These are the activations of a small neural network, seen along a few directions. Each row is one input.
In each table, some parts of the input vary, and every possible input appears once, in random order.
Descriptions start from the smaller parts, as in this example, which fits no table here: one of 6 places along a line, together with either a single point or (one of 2 separate values, together with one of 5 places around a ring) or one of 11 places around a ring.
Shared parts are said once, and a part with two or three values counts as separate values.
In the rows, 128 means zero.

Other details of the inputs shift rows strongly along two fixed directions, in all tables alike. That doesn't count.

Rows:
row 1: [119 124 156  98 104 156 131 114  94 106 134 126  98 116]
row 2: [144  77 102 162 110 152 126  84 127 173 108 140 126 132]
row 3: [ 67 103  81 100 144 121 165 172 152 140 164 126 131 125]
row 4: [149  99 116 131 139 102  65 124 143 160 126  96 125  74]
row 5: [ 79 133  75 139 153  85 112 148 171 166 141 118 132 119]
row 6: [ 75 151  94 111 140 145 183 153 116 108 114 142 137 153]
row 7: [168 158 173 165  60 134  61  80  67 120 104 107  87 150]
row 8: [107 110 138 136  83 162 156  57  87 132 117 167 108 181]
row 9: [107  84 100 101 155 110 105 151 164 154 151 104 126  83]
row 10: [119 106 143 118 139 142 142 149 148 109 141 135 145 106]
row 11: [ 97 117 143  86 144 132 158 128 151  98 154 152 131 112]
row 12: [180 143 148 129 152 158 185 146 115  96  88 141 131 133]
row 13: [182 122 139 173  86  86  15  90 110 171 135  73 109 117]
row 14: [159 158 166 137  92 126  61  74  84 129 105 120  96 117]
row 15: [109  81 127 121  93 166 162  76 103 145 142 151 116 169]
row 16: [103 152  95 150 129 131 149 154 147 136  90 134 122 120]
row 17: [125 101 130 124 136 129 136 155 162 109 154 124 137 122]
row 18: [139 127 180 118  70 166 120 106  54 107 124 114 100 134]
row 19: [124 158 123 116 182 109 158 140 156 126 118 146 135 153]
row 20: [126 159 150 152 100 160 126 119 103 116  63 130 108 117]
row 21: [133 168 159 134 132 158 149 114 137  88  80 166 118 113]
row 22: [147 104  73 132 174  76  99 156 185 166 168 106 185 101]
row 23: [139 108 158 124  90 157 118 134  90 122 109 111 115 111]
row 24: [100  27  59 128 153  98 107 112 187 212 182 114 155 123]
row 25: [144 109 121 110 142  70  86 113  98 167 163  89 126 143]
row 26: [119  94  94 161 115  94  81  53 150 201 152 125 129 149]
row 27: [148  92 137 133  98 134  87 140 106 139 139  91 109 122]
row 28: [ 60 127 119 110 171 113 146 142 176 120 160 148 144 124]
row 29: [109 175 110 128 154 125 153 142 157 120 119 158 153 148]
row 30: [178 169 189 162  81 133  69  82  91 109 127 132 107 154]
row 31: [159 124 143 108 161  83  99 111 120 148 183 117 141 152]
row 32: [130 148 162 111  99 167 178 134 102  87 147 161 122 148]
row 33: [101 146 153 134  90 163 146 121  83  86 105 135  91 159]
row 34: [133 166 125 129 184 141 193 155 158 108  86 150 131 142]
row 35: [109 148 109 122 162 114 158 145 129 138  89 124 118 147]
row 36: [141 159 104 140 150 113 132 140 162 130 118 137 162 131]
row 37: [ 50 134 108 100 159 136 167 136 151 105 118 147 108 115]
row 38: [119 125  97 112 158  73  97 129 157 155 194 123 169 137]
row 39: [118 138 162 109 131 119 117  98 126 104 148 152 122 123]
row 40: [101 117 143 112 131 140 156 144 146  97 163 138 127 144]
row 41: [182 113 153 151 120 108  61 107 127 143 148 106 143  95]
row 42: [166 138 117 138 108 144 130 144  96 133  88 113 140 125]
row 43: [ 91 102 132 106 154 114 134 140 163 128 187 124 144 114]
row 44: [125 142 163 132 110 127 112 111 113  98 154 141 116 155]
row 45: [ 73 163 132 136 124 154 159 135 128 105  69 147 106 129]
row 46: [ 76 117  85 160 135 171 194 103 169 150  71 171 124 153]
row 47: [ 95 123 122 136 135 168 166 167 136 112  67 131 124 101]
row 48: [139 139 149 126 139 158 158 130 141  84  92 157 127  98]
row 49: [101 107 109  85 159 131 190 162 116 125 130 119 121 145]
row 50: [193 111 152 107 141 123 135 135 107 125 147 119 139 131]
row 51: [182 169 146 149  77 122  72  88  63 139 110 110 125 149]
row 52: [136 143 145 128 142  89  72  93 155 139 149 132 130 110]
row 53: [147 178 143 155 113 151 154 130 128 101  97 162 126 135]
row 54: [ 98 140 113  99 115 172 198 159  94  97 114 140 129 151]
row 55: [161 130 133 143 118  94  38  90 124 163 123  98 118  92]
row 56: [150 140 151 152 118 165 151 142 131  83  96 142 123 128]
row 57: [119 104 101 121 119 133 140 165 131 140 139 115 128 114]
row 58: [ 72 104  67 117 156  65 102 146 167 174 188 106 141 120]
row 59: [154 157 107 148 113 121 110 124 108 141  94 109 140 132]
row 60: [126  91  73 105 175  85 124 169 187 156 186 113 185 110]
row 61: [122 120  94 142 129 135 141 166 137 140 103 123 130 107]
row 62: [100 158 123 152 150 143 162 153 177  94  96 152 124 135]
row 63: [ 98  97 111 124 134  69  55 111 141 177 184  84 133 109]
row 64: [148 165 169 157 115 151 117 109 123 106  97 143 121 120]
row 65: [127 169 169 143 118 137 117 104 126 104 112 147 123 133]
row 66: [154 129 149 155  87 167 123 138  93 103  73 119 101 128]
row 67: [120  98 103  96 162 136 189 179 127 132 105 116 128 128]
row 68: [190 136 152 127  66 168 129 123  42 108 103 114 128 141]
row 69: [192 124 155 116  96 103  72  97  90 144 199 105 155 140]
row 70: [137 155 123 133 143 139 172 146 109 122  55 130 112 139]
row 71: [119 118 146 101 141 152 171 139 149  89 120 155 128 100]
row 72: [ 71 102 110 109 127 139 155 157 138 111 145 114 107 139]
row 73: [154 116 113 124 151 129 161 160 115 137  82 108 128 122]
row 74: [172 126 166  98 133 129 149 121  91 113 159 127 128 153]
row 75: [145 152 130 149 126  87  80 111 146 152 166 130 139 131]
row 76: [ 92 147 126 118 139 120 157 142 144 116 160 165 137 144]
row 77: [119  98  98 118 156 105 134 167 178 145 181 128 158 107]
row 78: [225 122 151 164  94  98  44  99 108 154 169 101 142 104]
Each input here is: one of 6 places around a ring, together with either a single point or (one of 2 separate values, together with one of 6 places along a line).
Start at row 1 and move only the place on the line of 6, one step at a time. The first step leads to row 18. Which rows follow, in order? -> row 72, row 3, row 54, row 49
Change only the place on the ring of 6 in row 20. List by row number the other rows that result. -> row 18, row 23, row 45, row 47, row 63
Which other rows agree with row 58 in the place on the ring of 6? List them by row number. -> row 6, row 8, row 25, row 28, row 31, row 33, row 37, row 38, row 39, row 44, row 63, row 76

Rows:
row 79: [162 137 143 153  97 114  67  91 113 138 127 115 116 123]
row 80: [ 98 130 101 127 175 134 172 178 187 113 100 145 141 101]
row 81: [126 116 142 110 114 149 139 133 102 115 127 120 111 129]
row 82: [ 61 110  92  98 182  92 139 155 192 143 172 127 141 117]
row 83: [ 79 136 105 134 143 158 183 156 156 106  77 150 121 125]
row 84: [ 88 143 117 129 144 135 145 141 156 115  98 143 117 117]
row 85: [136 118 103 144 152  81  86 124 156 171 150 108 143 127]
row 86: [144 131 127 142 115 151 139 120 110 133  88 128 123 129]
row 87: [109 129 127 111 140 122 141 139 125 121 149 128 133 139]
row 88: [141 154 189 121  78 179 144  98  66  75 105 152  94 146]
row 89: [151 122 120 150 116  89  51  97 140 169 152 109 132 111]
row 90: [120 147 136 144 120 137 119 119 127 116 103 133 118 122]
row 91: [118 117 144 120 108 147 135 123 106 112 130 129 119 129]
row 92: [140 107  92 140 146  72  72 132 149 178 154  89 141 111]
row 93: [193 140 155 151  96  87  31  88  86 159 149  88 129 126]
row 94: [159 153 163 151  81 181 146  97  78 102  64 151 106 141]
row 95: [161 141 163 145  87 142  92 101  86 124  98 120 106 120]
row 96: [100 131 112 127 142 144 154 156 140 124  90 127 119 116]
row 97: [146 116 143 124 117  85  64  96 120 152 191 102 134 125]
row 98: [156 100 138 129 105  87  47  89 122 158 191  99 130 123]
row 99: [ 61  88  85 100 173 101 138 160 187 147 161 120 138 108]
row 100: [123 114 140 123 105 148 137 121 110 113 130 132 118 135]
row 101: [138 140 133 147 116 140 120 102 126 127 102 140 120 131]
row 102: [170 134 169 117  87 142 111 106  60 113 133 116 107 138]
row 103: [ 69 155 107 133 157 157 211 155 169  99  77 172 125 141]
row 104: [218 136 168 156 102  95  26  91 109 146 153 100 132 103]
row 105: [114 146 109 131 179 107 143 163 190 122 128 137 149 107]
row 106: [123 118 107 142 137 133 136 140 141 147 105 122 127 124]
row 107: [117 141 141 107 160 133 170 152 156  98 145 149 145 125]
row 108: [136 154 132 140 121 132 129 129 120 118 103 130 124 140]
row 109: [ 97 119  91 132 150 129 149 158 162 138 105 120 132 117]
row 110: [170 130 129 145 113 118  98 105 100 151 114 112 129 130]
row 111: [ 77 116  88 102 158 136 189 169 155 123 134 143 137 133]
row 112: [122 154 162 123 107 179 187 109  94  83 102 171 115 160]
row 113: [149 126 118 144 126 115 113 122 122 151 119 115 129 128]
row 114: [178 116 160 128  82 156 116  94  66 127 126 121 116 144]
row 115: [129 123 124 143 121 116  97 120 128 142 118 115 125 111]
row 116: [124 106 119 117 119 137 135 135 120 137 144 121 130 129]
row 117: [152 109 105 134 161  95  94 156 166 155 141 100 152  94]
row 118: [119 107 123 114 125 133 131 139 117 131 143 112 127 125]
row 119: [141 143 124 139 117 138 134 131 112 130  99 128 125 130]
row 120: [131 164 145 137 110 170 170 140  89  93  67 142 111 138]
row 121: [229 133 159 148 107  93  43 109  89 151 145  89 138 108]
row 122: [ 87 147 108 119 152 150 184 167 142 107  80 143 120 125]
row 123: [ 86  81  67 101 183  64 107 164 183 177 196  93 154 110]
row 124: [ 65 118  89 104 167 150 223 176 160 111 118 157 130 143]
row 125: [125 103 113 122 139  73  74 112 154 172 201 109 148 122]
row 126: [ 66 113  57 129 197  68 117 157 225 167 157 116 152 108]
row 127: [155 158 165 151  74 180 142 106  76 100  68 149 105 137]
row 128: [135 167 147 140 114 169 173 122 102  95  68 158 118 153]
row 129: [104 132 119 109 134 169 208 145 114  99 103 158 124 149]
row 130: [135 126 120 137 141  73  54 110 151 165 159 100 132 109]
row 131: [138 114 139 122 104 147 135 129 100 121 131 120 117 138]
row 132: [123 158 149 149 106 173 169 117 113  93  70 164 107 143]
row 133: [143 121 148 127  97 127  99  96 108 130 156 130 124 132]
row 134: [184 114 156 133  99  99  67  86  86 153 178 106 131 146]
row 135: [142 123 157 126  98 123  89  98  99 126 159 119 120 129]
row 136: [166 146 135 136 149 106 101 141 142 130 133 117 147 115]
row 137: [ 68 126  78 128 185  87 128 154 200 151 140 122 147 110]
row 138: [ 91 103  80  93 210  71 139 182 215 150 190 117 172 109]
row 139: [134 150 133 144 124 134 132 106 129 125 102 143 126 136]
row 140: [155 135 176 130  74 190 158  92  60  90  95 155 106 152]
row 141: [108 101 120 123 128 136 144 128 135 134 141 136 127 133]
row 142: [ 67  86  77 109 165 104 143 157 188 155 164 127 148 113]
row 143: [ 95 130 128 119 140 140 174 132 142 114 136 156 129 147]
row 144: [131 153 142 142 100 182 173 135  96 102  64 147 111 136]
row 145: [148 136 120 142 127  97  85 119 131 158 137 113 139 127]
row 146: [140 103 131 125 120 110  91  93 128 149 168 122 133 131]
row 147: [149  94 117 108 152  99 109 150 151 145 172 101 153 105]
row 148: [121 126 126 115 132 119 131 132 128 125 154 125 132 144]
row 149: [193 157 188 117  94 175 160 127  57  74 108 142 120 141]
row 150: [178 128 135 155 106  73  27  82 123 179 166  97 135 117]
row 151: [ 69 132 110  96 166 134 184 165 155 107 132 146 130 137]
row 152: [127 155 145 140 106 179 169 139  93  96  64 139 109 132]
row 153: [164 128 172 137  82 147 107  81  81 116 140 137 112 146]
row 154: [171 129 154 125  95 117  86  96  87 137 165 116 130 144]
row 155: [ 98 120 124 116 128 177 205 150 120 101 102 153 118 146]
row 156: [113 134 126 145 122 161 163 131 131 115  80 149 116 132]
row 157: [114 132 142 106 142 169 198 161 137  80 109 160 133 123]
row 158: [ 90 136 126 114 138 138 168 138 143 106 137 149 127 143]
row 159: [111 117 111 110 136 130 156 149 128 122 140 127 128 137]
row 160: [ 91 140 102 122 166 111 140 156 165 132 116 128 132 122]
row 161: [135 123 141 112 145 121 128 137 154 115 159 133 144 115]
row 162: [164 105 131 123 124  88  72  94 114 164 184 103 142 139]
Describe the family of inputs behind these rows. -> one of 2 separate values, together with one of 6 places around a ring, together with either a single point or one of 6 places along a line
The inputs of row 122 and row 102 match in every part but the choice among 2 separate values. If row 113 is changed in the same way as row 122 into row 102, which row does it become? -> row 124
The inputs of row 141 and row 156 match in every part but the choice among 2 separate values. If row 161 is changed in the same way as row 141 into row 156, which row does it become? -> row 104
The inputs of row 148 and row 108 match in every part but the choice among 2 separate values. If row 91 is changed in the same way as row 148 into row 108, which row does it become? -> row 115
Which other rows agree with row 133 in the choice among 2 separate values and the place on the ring of 6? List them by row number. -> row 88, row 98, row 135, row 146, row 153, row 161
Start at row 128 and move only the place on the line of 6, one step at a time. The first step leads to row 85. Which rows follow, in order? -> row 145, row 108, row 93, row 160
Start at row 130 and move only the place on the line of 6, one step at a time. The first step leads to row 137. Which rows follow, in order? -> row 126, row 150, row 103, row 139
Change only the choice among 2 separate values in row 160. List by row number the other rows that result. -> row 151
Change only the choice among 2 separate values in row 137. List by row number the other rows that result. -> row 97
